These are the activations of a small neural network, seen along a few directions. Each row is one input.
Each table varies a few parts of the input and shows all the possible inputs, shuffled.
Descriptions start from the smaller parts, as in this example, which fits no table here: one of 6 places along a line, together with either a single point or one of 9 places along a line or (one of 3 separate values, together with one of 5 places around a ring).
Shared parts are said once, and a part with two or three values counts as separate values.
(in the rows, 128 means zero)

Other details of the inputs vary at random and push rows far along two fixed directions, the same in every table; ignore that.

Rows:
r1: [ 51  86 140  84 139  93 107 154 150 102 116 153 156 164 189]
r2: [175 166 105 189 123 156 124  98  95 140 119 130 137 104 104]
r3: [148 150 121 180 159 125 118  68 152 133 126 143  92 155 162]
r4: [172 170 115 189 110 168 141 110 127 145 170 112 110 108 105]
r5: [ 75  82 162  77 174  61 103 145 154 105 136 138 134 171 194]
r6: [152 146  91 179 163 115 115  75 127 118 115 152 104 151 161]
r7: [170 172 116 189 106 179 136  96  88 141 124 122 145 107  98]
r8: [139 131  82 180 183  70 111  72 187 108 162 157  51 187 203]
r9: [122 108 173  79 107 147 121 198 108 157 153  91 185  84  82]
r10: [ 98 116 163  75 101 190 136 199  93 138 108 116 201  64  92]
r11: [130 123  72 159 115  54 144  52 153  84  96 154  39 209 146]
r12: [ 92  90 128  37 107  75 151 170 121 100  93 124 118 133 102]
r13: [ 77  75 122  48 108  31 135 155 139  85 101 137 107 173 133]
r14: [178 165 130 192 130 155 122  97 112 145 128 117 122  99  99]
r15: [ 92  94 164  68 136 117 117 169 148 144 150 116 156 140 145]
r16: [ 53  75 135  99 141  61  93 154 147  88 121 154 152 173 191]
r17: [135 126 108 178 188  85 108  47 176 111 123 163  63 197 210]
r18: [113 129 166  67 107 166 144 205 123 155 171 101 175  76 102]
r19: [112 125 199  83  95 169 136 189  88 146 144  90 200  81  85]
r20: [161 163 101 190 124 185 128 110 104 132 100 132 133  80  93]
r21: [183 154 114 177 141 166 126 104 127 158 136 113 109 100  94]
r22: [171 163  85 145  89 148 169  91 116 131  82 127  77 111  62]
r23: [184 172 110 185 116 165 134 124 123 151 165 112 114  84  89]
r24: [174 166 107 172 134 181 137  92 103 146 110 136 129 104 115]
r25: [172 176 110 175 121 187 137  98  99 152 115 130 140  97 103]
r26: [ 75  76 161  83 137  77 107 152 155 120 161 122 143 184 174]
r27: [ 72  71 120  33 126  45 145 142 153  87  92 148  91 185 156]
r28: [119 122 166  62 115 170 146 205 120 152 166 102 170  73 103]
r29: [125 140  97 205 126 128 114  75 136 105 114 152 109 162 157]
r30: [121 108 175  62 119 171 135 192 116 163 143  97 177  84  93]
Description of these inputs: one of 5 places around a ring, together with either a single point or one of 5 places along a line.
- Changing only the place on the ring of 5 turns r6 into r2. The same change can be made to r12. Which row results? => r13
- Which other rows does r6 become when the place on the line of 5 takes its other values? List them by row number. => r5, r8, r20, r21
- Which other rows does r14 become when the place on the ring of 5 takes its other values? List them by row number. => r3, r5, r17, r19

Rows:
r31: [119 107 109 110 141  60 134  79 139 101 100 149  82 201 164]
r32: [201 183 105 193 148 164 131  97 136 161 149 121  93  85 102]
r33: [108  93  98 134 139  43 111  91 149  89  88 150  82 190 151]
r34: [ 92 118 156 110 132 156 126 147 119 119 119 135 165 122 153]
r35: [122 113 167  81 153 146 135 159 149 147 159 112 129 116 140]
r36: [197 171 104 190 151 178 138 103 138 151 151 118  84  83 102]
r37: [121 112 132  69 101 104 146 164  90 115 105 116 147 113  87]
r38: [181 164  81 170 110 159 161  95 114 121  92 129  74  91  70]
r39: [119 117 152  73 133 162 137 175 148 162 165 111 146 106 127]
r40: [133 110 116 135 182  62 104 103 159 119 164 140  95 180 191]
r41: [109 118 126  73 110  95 143 159 120 113 101 130 127 115 105]
r42: [105 119 148 111 119 135 114 165  82 118 125 127 199 108 130]
r43: [112 123 150  58 103 124 154 156 115 131  98 120 138 112  96]
r44: [105 108  85 110 134  82 141  91 171 105 103 160  65 192 167]
r45: [126 127 175  75 142 143 131 166 138 162 158 108 151 102 126]
r46: [178 166  60 170  98 163 160 100 122 131  97 136  78  97  71]
r47: [159 174  94 203 117 208 134  88 118 146 114 142 130 106 120]
r48: [101 114 126 151 159  90 102  81 131 104 120 159 135 197 207]
r49: [208 175 123 186 148 175 137  77 119 170 151 110 104 111 105]
r50: [110 102 158  75  99 122 137 149 106 129  88 110 149 125  83]
r51: [ 86 112  85 157 151  95 102 110 159  95 126 173 119 175 206]
r52: [ 93 116 138 118 131 141 119 161 115 107 122 137 166 108 147]
r53: [167 186 115 207 127 190 128  76 109 146 107 140 134 102 118]
r54: [179 165  99 159 111 173 168  83 118 133  89 126  75 104  76]
r55: [106 115 125 170  97  50 120  97 170 102 197 122  83 218 167]
r56: [ 96 129 148 109 120 139 114 172 104 122 121 133 190  94 132]
r57: [ 93 109 175 118 117 153 105 151  98 132 108 121 201 119 126]
r58: [ 95 107 156 126 116 137  98 166  94 120 110 124 201 106 120]
r59: [120 115 135  81 133 146 131 190 144 149 168 115 146  93 122]
r60: [124 106 184  92 139 142 114 160 129 160 148  97 162 115 114]
r61: [125 105 166 101 139 126 107 174 125 148 151 101 162 102 108]
r62: [107 115 105 180  97  33 113 111 167  88 200 125  82 206 161]
- Changing only one part turns r62 into r55. The same change can be made to r46. Which row results? => r44
- Describe the family of inputs behind these rows. => one of 2 separate values, together with either a single point or (one of 3 separate values, together with one of 5 places along a line)
- Which other rows does r41 become when the choice among 3 separate values takes its other values? List them by row number. => r32, r56
- Which other rows does r48 become when the choice among 2 separate values takes its other values? List them by row number. => r42
